These are the activations of a small neural network, seen along a few directions. Each row is one input.
Each table varies a few parts of the input and shows all the possible inputs, shuffled.
Descriptions start from the smaller parts, as in this example, which fits no table here: values(3) and (point or line(11) or (line(6) and ring(8))).
Shared parts are said once, and a part with two or three values counts as separate values.
In the rows, zero is written as 128.

Rows:
x1: [ 63 120  67 187 110  75 130 107 190 157 161 117 153 174 139 110 120]
x2: [160 146 181 121 132 140 121 138  91 137  87 111 107 144 136 149 132]
x3: [186 122 115 137 151 151  96 154 105 133  81 125 182 167 100 163 152]
x4: [ 80  62  44 110  99 152 109 125 167 140 207 198 107 118 101 120 104]
x5: [ 89 124 118  99 118 153 137 120 213  83 160 108 100  31 114 109 102]
x6: [ 83 101 121 156 128  54 185  96 164 134 180 184 148 115 109 109 141]
x7: [182 138 170 119 151 146 114 109  89 104  70  99 145 110 160 154 114]
x8: [159 145 178 102 136 137 125 126  76 119  86  88 131 114 162 141 111]
x9: [187 141 130 139 148 147  96 133  95 125  78 125 162 146 106 160 148]
x10: [152 156 174  91 128 137 134 142  62 114  96  86 125 123 171 118 118]
x11: [ 78 152 107 198 101  76 138  79 188 145 148 123 105 133 170 107 115]
x12: [ 80  82  61 115  99 148 109 102 158 134 202 197  88  97 107 115 101]
x13: [ 78  99  85 105 124 158 122 159 224 117 173 128 128 103  61 123 132]
x14: [ 82  80 104 152 130  55 188 120 174 140 185 184 168 139 102 114 145]
x15: [ 91 106 138 148 124  51 200  79 160 108 169 167 140  63 158  99 115]
x16: [151 140 121 109 145 143 124 196  71 149 122 106 147 194 118 119 158]
x17: [137 129 133  99 136 144 120 182  80 151 108 105 153 198 110 130 146]
x18: [152 160 138 110 142 141 124 173  62 140 118 106 127 171 125 116 155]
x19: [166 131 146 126 155 147 100 127  94 131  78 117 153 160 108 164 140]
x20: [ 79 118 101 109 123 155 122 137 214 111 168 128 110  82  67 117 128]
x21: [165 167 160 102 137 138 139 157  55 113 111  87 120 120 178 108 131]
x22: [ 99 113 146 163 120  60 189  92 173 128 169 183 116  97 134 109 139]
x23: [138 148 150 100 133 140 119 160  70 141 104 106 133 175 117 128 143]
x24: [181 140 174 136 145 147 111 121 102 122  73 121 122 140 135 162 135]
x25: [ 95 129 125 116 114 158 132 130 223 104 159 131  80  64  92 120 125]
x26: [ 69 149 100 183 105  71 144  67 178 125 148 100 128  98 196  96  90]
x27: [ 63 141  83 193 108  72 130  84 181 150 157 117 133 152 146 105 115]
x28: [154 157 177 112 125 140 129 153  78 132  97 110 101 153 144 128 139]
x29: [167 168 164 121 134 141 135 166  71 132 113 111  97 150 152 117 150]
x30: [201 150 159 149 140 148 107 127 104 116  73 129 131 127 133 158 143]
x31: [ 89  85  76 106  92 149 125  82 154 107 194 179  79  43 158 105  76]
x32: [143 117 137 109 144 144 111 166  93 155  98 106 161 187 102 153 140]
x33: [166 112 130 124 157 152 101 147 104 139  82 116 174 181 102 167 144]
x34: [ 98  94  87 121  90 150 119  95 169 126 191 194  58  78 131 115 101]
x35: [144 137 153 110 141 140 110 144  83 147  94 106 140 165 108 150 137]
x36: [203 149 154 133 145 146 110 115  91  98  71 108 156  97 157 150 123]
Describe the family of inputs behind these rows.
Answer: line(4) and (values(4) or line(5))
The inputs of x21 and x16 match in every part but the line(4) part. If x26 is changed in the same way as x21 into x16, which row does it become?
Answer: x1
Which other rows agree with x12 in the line(4) part? List them by row number.
Answer: x6, x9, x18, x19, x20, x23, x27, x35
Which other rows does x22 become when the values(4) part takes its other values? List them by row number.
Answer: x11, x25, x34
Start at x36 and move only the line(5) part, one step at a time. The first step leads to x7. Which rows follow, in order?
Answer: x8, x10, x21

Rows:
x37: [144 146 180 130 124  78 173 109  73 110 122 128 121 106 194 114 117]
x38: [168 132 142 117 157 156 124 159 139 112 107 135 145 123  71 154 163]
x39: [186 112 145 109 137 194  78 131 120 119  93 140 122 119 107 178 126]
x40: [117 158 109 180 114  97 118 114 125 159 133 126 117 180 155 118 138]
x41: [117 127  89 166 126  98 123 110 127 140 116 103 173 164 162 125 116]
x42: [ 91  99 100 143 105 121 137  88 221 109 166 183 116  63  93 126 116]
x43: [ 78  92  84 110 117 122 151  98 165 115 210 190  99  81 119  96 111]
x44: [134 111 150 140 150 108 139 128 147 139 100 138 157 155  91 158 147]
x45: [128 190 176 155 122  94 158 104 109 129 105  93  93 110 187 108 130]
x46: [113  98 141 109 130 108 157 150  91 152 137 149 146 160 116 127 139]
x47: [153 120 115  86 133 198  70 145 105 121 102  96 136 122 129 152 100]
x48: [148 135 138 100 114 200  73 155 110 135 107 116  76 146 127 143 117]
x49: [103 148 143 131 125 114 128 145 131 153 133 112 117 179 106 123 147]
x50: [167 153 193 167 138  88 159  85 126 105  88 113 134  94 171 134 128]
x51: [132 146 143 106 126 163 120 191 136 135 128 104 100 157 100 121 154]
x52: [129 171 155 145 141  93 151  94 106 107  92  75 150  89 189 106 113]
x53: [ 64 115  92 140  97 129 137 116 209 132 196 152  67  91 116 103 106]
x54: [149 117 130  82 138 151 140 179  85 126 140 144 132 130  96 118 153]
x55: [148 119 120 189 134  92 126  96 141 141 101 150 157 160 138 149 138]
x56: [128 120 106 157 125  87 139 114  79 150 145 164 146 161 155 117 128]
x57: [ 64  97  67 124 108 121 127 102 204 111 186 132 124  67 120 109 100]
x58: [170 109 123  73 124 183 100 144  66 126 123 151 107 124 121 140 117]
x59: [136 130 116  93 146 163 118 181 131 116 119  84 162 133 102 128 136]
x60: [106 129 117 120 143 115 128 134 126 132 122  92 175 156 107 128 130]
Describe the family of inputs behind these rows.
Answer: values(4) and (point or line(5))
The inputs of x52 and x37 match in every part but the values(4) part. If x57 is changed in the same way as x52 into x37, which row does it become?
Answer: x43
Start at x52 and move only the line(5) part, one step at a time. The first step leads to x41. Which rows follow, in order?
Answer: x60, x59, x47
Which other rows does x38 become when the values(4) part takes its other values? List them by row number.
Answer: x51, x54, x59

Rows:
x61: [124 118  64  92  98 201  85 132 132 129 185 166  74  87 131 109 105]
x62: [168 127 167  81 152 173  98 145  75 139  82  73 130 139 117 164 128]
x63: [ 92  87  57 154 145 138  95 124 183 144 151 153 159 182  66 153 136]
x64: [ 71 108  93  84 130 132 154 180 154 132 206 140 120 125  94  90 144]
x65: [173  53 136 130 133  70 171  81  76 113 136 228 184  80 140 144 118]
x66: [170 145 163  92 135 185  75 161  95 112  81 105 137 123  91 174 141]
x67: [120 149 110 144 113 143 124  73 139  81 152 121  61  38 195 104  90]
x68: [172 155 153  99 134 160 102 150  68 119  75  69 144 157 128 121 128]
x69: [ 85 140 126 163 102  84 165  90 186 122 137 113 143  92 149 104 117]
x70: [ 71  94  80 107 122 141 142 156 158 138 178 146 136 152  76 109 145]
x71: [ 77  79 108  78  89 155 122 135 154 151 188 190  67 123 101 114 108]
x72: [105 139 120 181 130  73 141  77 198 127 130 113 150 102 144 123 117]
x73: [158 159 143 118 139 122 133 146  56 140  92  83 149 187 187 144 130]
x74: [152 163 172 186 134  70 163 123  76 172 126 150 122 193 141 128 161]
x75: [161 158 157 148 125  95 125 148  65 131 103 102 148 195 170 112 139]
x76: [ 82 156 142 135 127  76 185 115 173 103 173 107 117  70 162  85 119]
x77: [141 164 148 160 138  79 151 134  67 158  90 122 133 183 165 116 172]
x78: [192 144 151  89 147 191 104 158 126 101  74 132 126 110  69 165 145]
x79: [151 152 161 116 152 153 113 164  55 141  68  80 152 159 157 132 112]
x80: [205 116 163 113 154 196 112 166 153  97  90 133 117  96  91 162 156]
x81: [ 94  92  64 134 136 128 111 147 169 145 168 146 144 160  64 131 137]
x82: [ 77 120 155 137  88  96 156  75 169 112 152 148  60  66 160 114  84]
x83: [103 126 109 202 122  83 117  63 216 137 106 124 170 126 144 146 115]
Describe the family of inputs behind these rows.
Answer: point or line(10) or (values(2) and line(6))
Which other rows does x67 become when the values(2) part takes its other values? List them by row number.
Answer: x61
Start at x61 and move only the line(6) part, one step at a time. The first step leads to x71. Which rows follow, in order?
Answer: x64, x70, x81, x63

Rows:
x84: [102 126  94 111 130 172  99 119 195  93 132  78 127  67 121 126  96]
x85: [192 167 193  91 138 160 139 135  61  91  99 113  90  59 174 121 123]
x86: [ 51  57  67 148 104  46 187  84 153 151 234 226 140 116 139  86 111]
x87: [173 184 192 148 135  76 170 108  54 114  90 108 133 119 198 106 141]
x88: [ 30  99  84 163 113  61 181 117 207 153 218 178 117 147  99  87 139]
x89: [165 141 136 138 157 124 109 161  70 168  87 106 171 229 111 155 165]
x90: [193 148 200  75 142 172 129 157  63  99  83  99 106 101 161 138 123]
x91: [156 140 103 143 138 125  97 180  67 169  96 116 173 251 104 141 165]
x92: [183 132 134  78 151 207  71 179  69 139  88 114 136 184  84 160 152]
x93: [149 105 131 219 152  74 131  49 222 112  87 161 195  99 108 178 135]
x94: [173 126 102  87 136 207  65 202  67 143 101 120 138 203  79 150 150]
x95: [189 145 186  76 146 181 100 156  48 114  73 102 121 126 119 155 128]
x96: [ 65  41  59  89  95 124 158 106 161 124 247 235  95  57 111 100  97]
x97: [180 132 157  80 148 195  97 179  61 135  77 104 128 151 113 155 137]
x98: [162 145 156 137 149 115 130 158  59 159  72  99 164 201 137 146 154]
x99: [ 74 112  85 106 108 165 114 153 223 126 180 118  99  87  77 116 119]
x100: [175  88 125 160 148 159 100  68 233  82  92 165 150  35  76 192 118]
x101: [ 61 161 113 188  79  64 150  49 162 132 167 126  75 102 220  76  86]
x102: [169 159 184 136 147  96 135 134  47 141  69  96 160 180 145 145 146]
x103: [ 79 143 109 125  76 148 121  77 172 108 181 132  22  34 195  93  69]
x104: [ 44  83  75  96 100 143 146 138 218 121 230 192  68  87  64  95 130]
x105: [ 81 143 100 174 133  85 134  97 188 122 124  75 171 129 151 117 112]
x106: [ 52 135  88 167 107  80 145 128 211 152 167 116 147 155 105 103 134]
x107: [173 160 198 134 143  92 163 136  60 124  79  93 146 153 184 129 141]
The inputs of x96 and x86 match in every part but one. If x85 is changed in the same way as x96 into x86, which row does it become?
Answer: x87
Describe the family of inputs behind these rows.
Answer: values(2) and (point or line(5) or line(6))
